Each row below holds a small network's activations on one input, seen along a few directions.
In each table, some parts of the input vary, and every possible input appears once, in random order.
Descriptions start from the smaller parts, as in this example, which fits no table here: one of 8 places around a ring, together with either a single point or one of 11 places around a ring or (one of 3 separate values, together with one of 4 places along a line).
Shared parts are said once, and a part with two or three values counts as separate values.
(in the rows, 100 means zero)

Other details of the inputs shift rows strongly along two fixed directions, in all tables alike. That doesn't count.

Rows:
r1: 100,114,87,107,122,115,89,115,134,93,88,107
r2: 65,68,94,91,85,126,82,108,34,60,63,113
r3: 109,91,136,87,84,86,116,63,104,130,125,90
r4: 98,110,144,65,62,72,108,84,100,133,99,90
r5: 115,106,133,75,71,97,117,84,96,125,124,93
r6: 117,99,80,136,134,96,96,111,117,88,116,92
r7: 124,107,79,121,127,99,90,118,117,80,115,96
r8: 102,109,72,113,134,110,118,99,117,109,111,108
r9: 49,83,89,88,80,102,99,97,27,78,59,112
r10: 101,107,141,65,60,77,111,94,99,131,96,92
r11: 106,92,145,100,80,91,94,75,113,121,105,94
r12: 95,101,142,81,65,68,112,75,104,141,106,92
r13: 82,115,68,110,115,92,106,104,134,110,87,107
r14: 60,69,103,102,87,122,82,91,32,62,62,113
r15: 95,122,69,89,111,102,105,131,124,109,82,107
r16: 131,104,75,115,119,102,88,128,116,82,114,98
r17: 116,106,130,72,68,97,111,87,95,125,126,92
r18: 103,118,71,105,126,114,113,106,117,105,111,108
r19: 114,96,79,136,131,96,92,106,124,84,112,87
r20: 129,105,78,119,122,101,93,125,117,80,114,99
r21: 109,94,148,79,71,96,94,94,110,113,102,94
r22: 62,80,74,95,96,128,105,89,11,64,78,116
r23: 96,103,83,124,121,113,87,97,140,96,87,104
r24: 121,103,80,126,128,98,91,118,118,82,116,95
Description of these inputs: one of 4 separate values, together with one of 6 places along a line.
Question: The inputs of r9 and r13 match in every part but the place on the line of 6. If r14 is changed in the same way as r9 into r13, which row does it become?
Answer: r23
Question: Change only the choice among 4 separate values in r11. List by row number the other rows that result.
Answer: r6, r8, r12
Question: Start at r17 and move only the place on the line of 6, one step at a time. The first step leads to r5. Which rows follow, in order?
Answer: r22, r18, r8, r3
Question: Change only the choice among 4 separate values in r5. List by row number the other rows that result.
Answer: r10, r20, r21

Rows:
r25: 149,137,96,76,103,82,126,101,175,148,158,91
r26: 100,99,34,145,148,135,75,151,69,30,84,108
r27: 92,99,73,131,146,145,95,107,82,67,101,108
r28: 126,149,86,79,82,92,113,92,176,150,122,90
r29: 63,103,62,94,118,121,71,151,68,46,37,124
r30: 107,121,100,115,107,110,92,86,171,128,101,115
r31: 155,138,101,84,111,89,124,110,157,145,157,100
r32: 64,36,175,86,33,104,92,48,26,102,88,96
r33: 143,129,95,80,102,87,123,102,168,146,145,87
r34: 103,123,123,75,122,113,96,115,151,140,84,108
r35: 65,93,29,132,160,151,91,107,90,44,77,123
r36: 98,43,184,68,20,74,74,60,11,75,102,75
r37: 138,131,102,110,88,79,80,112,196,120,106,101
r38: 52,77,191,48,34,63,107,65,10,116,66,98
r39: 85,66,110,71,50,101,114,79,49,112,93,94
r40: 116,119,100,108,124,63,115,91,151,124,125,86
r41: 101,110,97,120,113,71,111,106,158,138,108,88
r42: 131,112,118,106,132,113,104,89,149,115,124,97
r43: 60,74,51,125,127,100,104,99,48,66,67,106
r44: 129,65,191,81,26,58,84,83,112,132,116,74
r45: 91,73,147,101,72,72,112,67,11,97,110,86
r46: 90,85,25,137,140,127,74,143,91,33,66,109
r47: 106,88,120,80,67,103,117,91,18,99,131,107
r48: 40,119,11,139,135,117,89,117,88,69,58,121
r49: 134,120,105,116,130,68,118,97,138,126,124,92
r50: 123,87,119,105,94,95,78,111,82,77,108,86
r51: 94,85,110,107,105,121,97,78,101,90,100,104
r52: 46,117,42,80,113,146,125,141,53,63,43,128
Question: What do these inputs look like to the network?
Answer: one of 4 separate values, together with either a single point or one of 6 places along a line
Question: The inputs of r52 and r38 match in every part but the choice among 4 separate values. If r33 is changed in the same way as r52 into r38, which row does it become?
Answer: r43
Question: Change only the place on the line of 6 in r43. List by row number the other rows that result.
Answer: r40, r41, r45, r48, r49
Question: Change only the choice among 4 separate values in r25. List by row number the other rows that result.
Answer: r35, r36, r40
Question: Change only the place on the line of 6 in r44. List by row number the other rows that result.
Answer: r26, r36, r37, r46, r50
